These are the activations of a small neural network, seen along a few directions. Each row is one input.
In each table, some parts of the input vary, and every possible input appears once, in random order.
Descriptions start from the smaller parts, as in this example, which fits no table here: one of 4 places along a line, together with either a single point or one of 11 places along a line or (one of 3 separate values, together with one of 8 places around a ring).
Shared parts are said once, and a part with two or three values counts as separate values.

Other details of the inputs shift rows strongly along two fixed directions, in all tables alike. That doesn't count.

Rows:
R1: [ -4   2   1 -27  21   6 -13  20 -14  -7  -4 -22   8  -9]
R2: [ 14  20   3  -6  -3 -12  -1  22 -23 -16 -14 -22 -18 -28]
R3: [-33  19  15 -12  34  19 -11  -1   4 -16  24 -21   0  11]
R4: [ -9 -15 -13  29  -2  -6   6 -21  26  -1   7  29   1  16]
R5: [ 14  15 -33  18 -24 -25  25   5  12  26 -14   6  24 -17]
R6: [ -5  -7   7  15 -11   5   8 -17  10  44   6  10  15  11]
R7: [-22   2  -7  22  15  -8  18 -27  33  17  24  15  25  19]
R8: [ 19   3   7 -21 -28  12   7  40 -36   2 -23 -14   3 -23]
R9: [ 38   0  -2 -22 -12 -19  -8  26 -27 -12 -31 -10 -22 -39]
R10: [  2 -13   6   6  -2 -25   6 -28  29   2   9  23  -1  -2]
R11: [ 18  -3 -33  18  -8 -18   8  -6  -3  10 -14  17   9  12]
R12: [ 24  22 -21  -2 -22  -7   1  31 -31 -13 -21 -26 -15 -34]
R13: [-30  -1  39 -11  26  34 -19  -8  -3  16  26 -16  -3  23]
R14: [-31  -6  14 -18  49  31 -26 -11  -5 -29  24 -14 -20  34]
R15: [ -5 -23 -12  29  -7  -8  10 -23  41   5   7  39   0  10]
R16: [ 30  -6 -10  15 -58 -17  26   0 -12  15 -30  26   5 -13]
R17: [  0 -23  -1   9  11  -4   1 -25  28  -5   8  26 -10  18]
R18: [ 21   6 -30   8 -24 -34  18  -1   7  25 -13   8  28 -17]
R19: [-14   3  26 -25  26   1 -18  -6  -4 -24  13 -19 -16   1]
R20: [ 15  15  -1  -6  -5   4  -2  26 -18 -23  -9 -24 -22 -26]
R21: [-19  18  11 -11  22  11 -12   5  -9 -20  12 -23 -12  -3]
R22: [  5  -5  33 -21 -15  16  -3  23 -26 -20 -14 -11 -18 -11]
R23: [-17 -10  26 -16  35   9 -20 -19   4 -24  15  -1 -10  17]
R24: [ 19 -22  15   8 -41  -9  21  -3   8   6 -16  29  -5 -12]
R25: [-23   2  -1  -9  25  28 -17  18   1 -13  15 -14   5  12]
R26: [ 30  -4 -23  29 -35 -28  25  -3  23  10 -13  26  -4 -24]
R27: [  7   7 -22  -6  -6   6  -6  43 -15  -1 -13 -17   8 -17]
R28: [ -6 -13  28  23 -10  -1   1 -35  13  23   5  19  -5  21]
R29: [-13  12 -10  -7   6  16   1  20   7  -4   9 -22  10  -7]
R30: [-30   0  41  -7  22  32 -21 -15  -1  11  23 -11  -7  29]
R31: [ 14   6 -21 -19   2   4  -9  37 -25  -3 -18 -22   2 -12]
R32: [ 19  -6 -37  21 -15 -21  17 -11   9  20 -12  25  19  11]
R33: [-24  -9 -13  26  13   6   1 -23  33   4  20  25  18  34]
R34: [-35   1  39 -20  41  23 -16  -5  20 -28  31 -15 -23   6]
R35: [ -2  -2  16 -30 -15  25   3  37 -25  -1  -9 -21   4 -14]
R36: [ -2  -7 -30  35 -12  -9  14 -23  22  10   1  33   8  15]
R37: [-20   0 -14  24  10   7  17 -22  35   8  24  13  21  18]
R38: [ 10  24 -15  -7  -7   5  -3  29 -19 -14 -10 -29  -5 -20]
R39: [ 25  -1  -9  -6  -2 -10  -8  16 -26 -17 -22  -8 -20  -8]
R40: [ 41   5 -39  15 -30 -40  15  -5 -10  20 -34  20  16 -15]
R41: [ 14  17  -7 -21   0 -13  -7  25 -28  -2  -9 -26   6 -24]
R42: [ 15  10  19  -6 -17   6 -12  15 -40  16 -17 -21 -21 -15]
R43: [-13 -13  -3  11  17  -7   0 -44  22   2  14  28   9  25]
R44: [ 18  10 -10 -22   6  -3 -10  26 -30  -5 -18 -18   4 -19]
R45: [  0   1 -17  15  -3 -25  14 -36  22  17   8  21  20  11]
R46: [-21 -11  60 -16  20  30 -27  -6   3  -1  22 -13 -27  17]
R47: [-13 -17  12  14 -15  10  19 -23  17  10   9  31  18  25]
R48: [-21   1  18 -17  25   2 -16 -16  -1 -18  22 -14  -6  11]
Each input here is: one of 6 places along a line, together with either one of 2 separate values or one of 6 places around a ring.
The inputs of R30 and R28 match in every part but the place on the line of 6. If R38 is changed in the same way as R30 into R28, which row does it become?
> R20
The inputs of R8 and R16 match in every part but the place on the line of 6. If R13 is changed in the same way as R8 into R16, which row does it become?
> R42
Which other rows does R20 become when the place on the ring of 6 takes its other values? List them by row number.
> R2, R4, R19, R23, R39
Which other rows does R18 become when the place on the ring of 6 takes its other values? List them by row number.
> R1, R5, R27, R29, R31
Which other rows agree with R26 in the place on the line of 6? List them by row number.
> R9, R10, R15, R17, R24, R34, R46
Which other rows does R28 become when the choice among 2 separate values takes its other values? List them by row number.
> R22

Rows:
R49: [-14   0   0  -6  22  15 -14   2  -1  -8  13 -11   3  13]
R50: [  0   6   0 -10  13   4 -16  16 -18  -8  -7 -14  -8   0]
R51: [ 12   1 -28  16 -15 -19  16   4  11   7  -9  11   9 -13]
R52: [ -5   7  -9 -11   7  14   0  19  -7 -16   3 -14   4  -3]
R53: [ -3  -1   6  -9  13  11 -14   2 -13  -5   3  -7  -9   5]
R54: [ 19  -7  -2  12 -24  -5   9  -1  -3  20 -17  15   2   0]
R55: [  1   3  -6 -12   9   4  -8  16 -12 -18  -4 -14  -6  -5]
R56: [ 10   1  18 -13  -8   5  -5  23 -13  -9  -9 -11 -21 -19]
R57: [ 28  -5  -5   9 -33 -14  14   7 -11   9 -24  13  -4 -14]
R58: [ -8  17  -6  -8   8   7  -3  19  -9  -8   5 -25   2  -6]
R59: [  2   6   4 -12  13   0 -12  13  -9 -24   0 -13 -12 -11]
R60: [ -1  -3  14 -15   3  11 -14  11 -14  -3  -5 -10 -12   2]
R61: [-33 -18  20  14  16   1   4 -53  40  15  31  30  13  38]
R62: [ 35  10 -37  29 -33 -39  21 -11   0  21 -25  21   8 -19]
R63: [-15   4  11 -12  28   6 -13  -7  -2  -8  16 -12   3  10]
R64: [ 34  -2 -22  10 -29 -27  10   3 -10   5 -30  14  -4 -16]
R65: [ -3  10 -10  -9   4  14  -4  25 -12  -3   0 -19   7  -1]
R66: [  0   1   0 -13  13   2 -10   9 -13 -21  -3  -9 -10  -1]
R67: [  8  -7  -5  14  -6 -16   6 -20  19  -2   0  20  -1   2]
R68: [ 23   2 -29  11 -18 -25  13   4   6   5 -17  11   4 -20]
R69: [-15 -13  28  -1   1  16  -2  -6  12  -7  16   5  -7   8]
R70: [  0  -8  15 -19   1   7  -9   9 -13 -16  -3  -7 -16  -3]
R71: [-27 -13  -9  17  17   5  12 -28  37   0  20  24  16  28]
R72: [ -9  12  -2 -15  15   8  -8  16 -11  -3   5 -21  10  -6]
R73: [ 26  13 -31  14 -22 -27  12   4  -7  12 -20   2   6 -21]
R74: [ -9 -10  18   7  -7   5   7 -20  11  18   8  12  10  12]
R75: [-30 -18  24  23   5  12  11 -46  38  16  29  28   8  33]
R76: [  5  -3  14 -15   0   5  -9  10  -7 -15  -2 -10 -20 -14]
R77: [-20   5   1  -9  18  15  -3  11  13 -16  16 -11   2   3]
R78: [-21  10   2  -6  24  15  -8   1   3  -9  17 -17   2   5]
R79: [  2   6  11 -19  12   2 -12   4 -13  -4  -1 -17  -4  -2]
R80: [ -3  -4 -18  15   3 -15  12 -25  20  17   7  14  22  11]
R81: [ 29   2  -4   7 -33 -20  15   6 -13  25 -22   7   4 -17]
R82: [ 11  12   4 -10   2  -3 -11  11 -19  -8  -8 -19 -15 -12]
R83: [ -4   5  18 -13   4   3 -12   6 -15  -7   3 -16 -17  -5]
R84: [-16   1  -5  -4  19  16  -7   5   3  -2  10  -7   9  11]
R85: [ -1   8 -21  10  -8 -10  14  -3  11  16   0   7  26   1]
R86: [-21 -11  20  21   5   4  10 -42  34  16  21  27   3  26]
R87: [ 13 -10  -2  24 -33  -6  14  -8   4  26 -14  25   8   4]
R88: [ -2  -8  22 -12  -8  18  -4  13 -14  -9  -4  -6 -13  -3]
What do these inputs look like to the network?
> one of 5 places around a ring, together with one of 8 places along a line
The inputs of R67 and R69 match in every part but the place on the line of 8. If R53 is changed in the same way as R67 into R69, which row does it become?
> R87
The inputs of R85 and R80 match in every part but the place on the line of 8. If R52 is changed in the same way as R85 into R80, which row does it become?
> R55
A walk changes only the place on the ring of 5. It starts at R62 and steps to R59. List the rest of the walk in order.
> R66, R50, R63
A walk changes only the place on the ring of 5. It starts at R54 and steps to R57. List the rest of the walk in order.
> R56, R86, R81

Rows:
R89: [-34 -14  46  -9  25  28 -18 -27   6  10  26   0  -6  34]
R90: [  2 -22   3  29 -18 -20  19 -42  39  13   7  43   4  15]
R91: [  8  16 -14 -22  17   0 -14  32 -21 -25  -7 -27  -8 -23]
R92: [  4  24  -3 -18  12   0 -14  26 -27 -11  -5 -34  -6 -21]
R93: [-16 -28  -2  40 -35  15  40 -23  49  31   9  49  29  24]
R94: [  6  14 -19 -20  18  -1 -14  30 -20 -32  -9 -26 -10 -16]
R95: [-11  16 -15 -16  -3  32   2  57 -21  -7  -4 -33  15 -16]
R96: [ 33  16 -33  14 -27 -31  18   6 -11  28 -24   3  18 -19]
R97: [-20 -17  25 -10  28  18 -15 -14  14 -36  18   6 -20  20]
R98: [ 31  13 -33  13 -29 -28  13   6 -17  33 -25   1  20 -16]
R99: [  8  17 -17 -21  18   1 -16  33 -21 -30  -7 -30 -14 -20]
R100: [ 39  -8 -22  18 -35 -29  14   1   0   1 -27  23 -13 -20]
R101: [-28 -14  44 -12  20  24 -13 -27   5   7  24   0  -5  29]
R102: [ 31  14 -34  16 -31 -29  11   5 -18  38 -28   5  21 -13]
R103: [  0 -25  -2  31 -12 -18  19 -41  41   7   5  48   3  15]
R104: [-31 -10  40  -3  21  17 -11 -25  13  -9  25   3 -15  22]
R105: [-26 -11  43  -9  21  22  -9 -23  10   0  24   1  -9  26]
R106: [  4  18  -8 -22  12   0 -13  26 -20 -19  -2 -31  -5 -19]
The inputs of R100 and R99 match in every part but one. If R97 is changed in the same way as R100 into R99, which row does it become?
> R94
What do these inputs look like to the network?
> one of 2 separate values, together with either a single point or one of 8 places along a line
Which other rows does R95 become when the choice among 2 separate values takes its other values? List them by row number.
> R93
